Here are a small network's activations along a few directions, averaged over the inputs that share one value of a field.
Values that are neighbours, or in one group, have similar rows; names and order tell nothing.
(in the rows, 500 means zero)
Strong random noise was added to every row along 9 fixed directions; ignore it. To show where, here is one row again and again, with new noise each time:
[439 595 479 552 449 370 306 674 527 683 534 477 383 476 383 251 353 550
 511]
[553 349 611 439 626 432 647 251 681 446 490 511 617 364 465 411 432 369
 344]
[668 556 557 466 269 551 617 484 320 526 492 556 453 605 799 629 664 529
 368]
[502 558 511 556 397 562 593 528 403 475 481 564 554 516 558 566 583 578
 608]
[566 569 600 417 399 515 380 775 573 558 506 500 334 400 501 603 604 563
 463]
[586 638 527 550 543 353 452 607 431 473 460 601 459 556 449 489 356 423
 498]
[634 491 685 507 658 235 413 693 851 506 380 766 668 353 356 476 422 383
 438]
[625 444 605 470 795 451 406 467 464 384 376 436 593 598 356 533 365 280
 443]
[481 441 451 566 400 293 623 291 398 498 610 645 401 360 621 286 443 527
 242]
[409 427 488 329 376 771 525 517 585 585 585 245 350 278 404 448 607 521
 563]
[473 437 542 400 406 495 319 719 672 666 546 451 345 263 411 364 577 543
 409]


SORO, 15 values:
vitiz: [637 561 484 358 329 428 580 456 514 544 495 491 413 539 628 486 402 308
 259]
zun: [506 647 449 489 312 409 647 518 590 661 626 527 346 507 702 408 396 561
 475]
lubod: [484 431 446 515 419 398 655 505 522 390 434 872 732 347 572 547 651 472
 428]
nisu: [588 497 517 505 602 523 385 503 565 645 407 362 569 697 557 389 403 412
 555]
lel: [639 555 379 351 468 609 293 739 451 575 510 349 190 421 387 451 434 305
 490]
vazip: [300 485 502 639 501 439 613 317 732 449 543 602 613 419 426 433 391 698
 625]
sisi: [538 553 511 370 430 498 432 718 563 564 565 474 383 385 461 520 542 485
 484]
posa: [595 578 565 557 706 506 352 523 529 492 388 376 540 804 433 605 370 475
 580]
kido: [483 671 467 439 426 780 662 395 457 610 521 266 606 800 486 596 478 497
 773]
fogef: [607 602 651 461 660 444 361 607 651 567 452 423 523 618 342 486 287 399
 526]
zese: [674 382 549 412 517 513 666 281 607 458 450 516 667 532 524 525 548 263
 362]
rema: [304 432 253 512 461 554 335 314 278 593 603 277 300 561 510 181 376 510
 431]
gufav: [586 673 533 506 525 349 407 629 687 569 539 556 349 559 563 672 446 548
 468]
kasem: [374 520 476 530 675 486 376 604 616 531 520 468 542 519 320 534 468 493
 674]
lufan: [349 518 467 667 372 344 601 455 391 389 512 754 606 552 762 604 636 759
 473]
A value of SORO combines one of 5 hidden first parts with one of 3 second parts; all combinations occur once.
Question: Changing only the second part turns posa into lel. zese has the same second part as posa; what does that change turn zese into?
Answer: fogef
Question: Changing only the second part turns kasem into zun. kido has the same second part as kasem; what does that change turn kido into?
Answer: sisi

DADEF, 15 values:
mal: [564 393 724 482 338 350 554 501 621 435 619 717 360 206 851 505 680 758
  83]
soz: [583 550 499 608 660 166 456 672 636 532 520 774 493 418 430 444 405 453
 414]
zuv: [506 489 248 327 182 803 639 481 347 617 646 410 313 182 392 276 571 354
 596]
dinim: [529 817 387 484 170 475 718 391 635 676 565 525 425 660 530 329 197 376
 617]
navog: [603 422 629 501 482 390 556 514 671 528 324 646 846 568 531 413 478 376
 421]
piv: [436 618 317 360 255 573 257 919 507 723 469 443 270 424 418 394 500 455
 558]
satap: [288 451 492 674 912 316 783 104 601 168 556 606 697 476 338 647 346 575
 668]
rud: [649 476 444 399 504 676 487 535 494 527 469 437 450 496 361 509 487 281
 596]
bok: [662 612 355 613 443 393 496 499 238 528 441 559 484 662 654 382 334 350
 519]
vev: [379 554 621 398 634 479 476 564 609 465 594 377 395 370 267 552 396 410
 478]
zirid: [561 584 499 449 525 706 683 381 251 388 516 392 581 601 488 590 505 323
 661]
tibu: [429 547 543 293 377 526 589 324 959 636 705 277 124 245 417 426 349 518
 408]
leguf: [322 389 450 476 449 448 444 405 692 722 534 480 665 463 532 260 554 611
 435]
favav: [536 360 629 487 472 354 466 217 451 532 628 310 279 530 662 403 499 673
  27]
fip: [516 276 551 421 747 637 432 340 438 331 405 305 446 531 643 705 625 523
 376]
A value of DADEF combines one of 5 hidden first parts with one of 3 second parts; all combinations occur once.
Question: Changing only the second part turns tibu into fip. rud has the same second part as tibu; what does that change turn rud into?
Answer: bok
Question: Changing only the second part turns piv into dinim. mal has the same second part as piv; what does that change turn mal into?
Answer: zuv
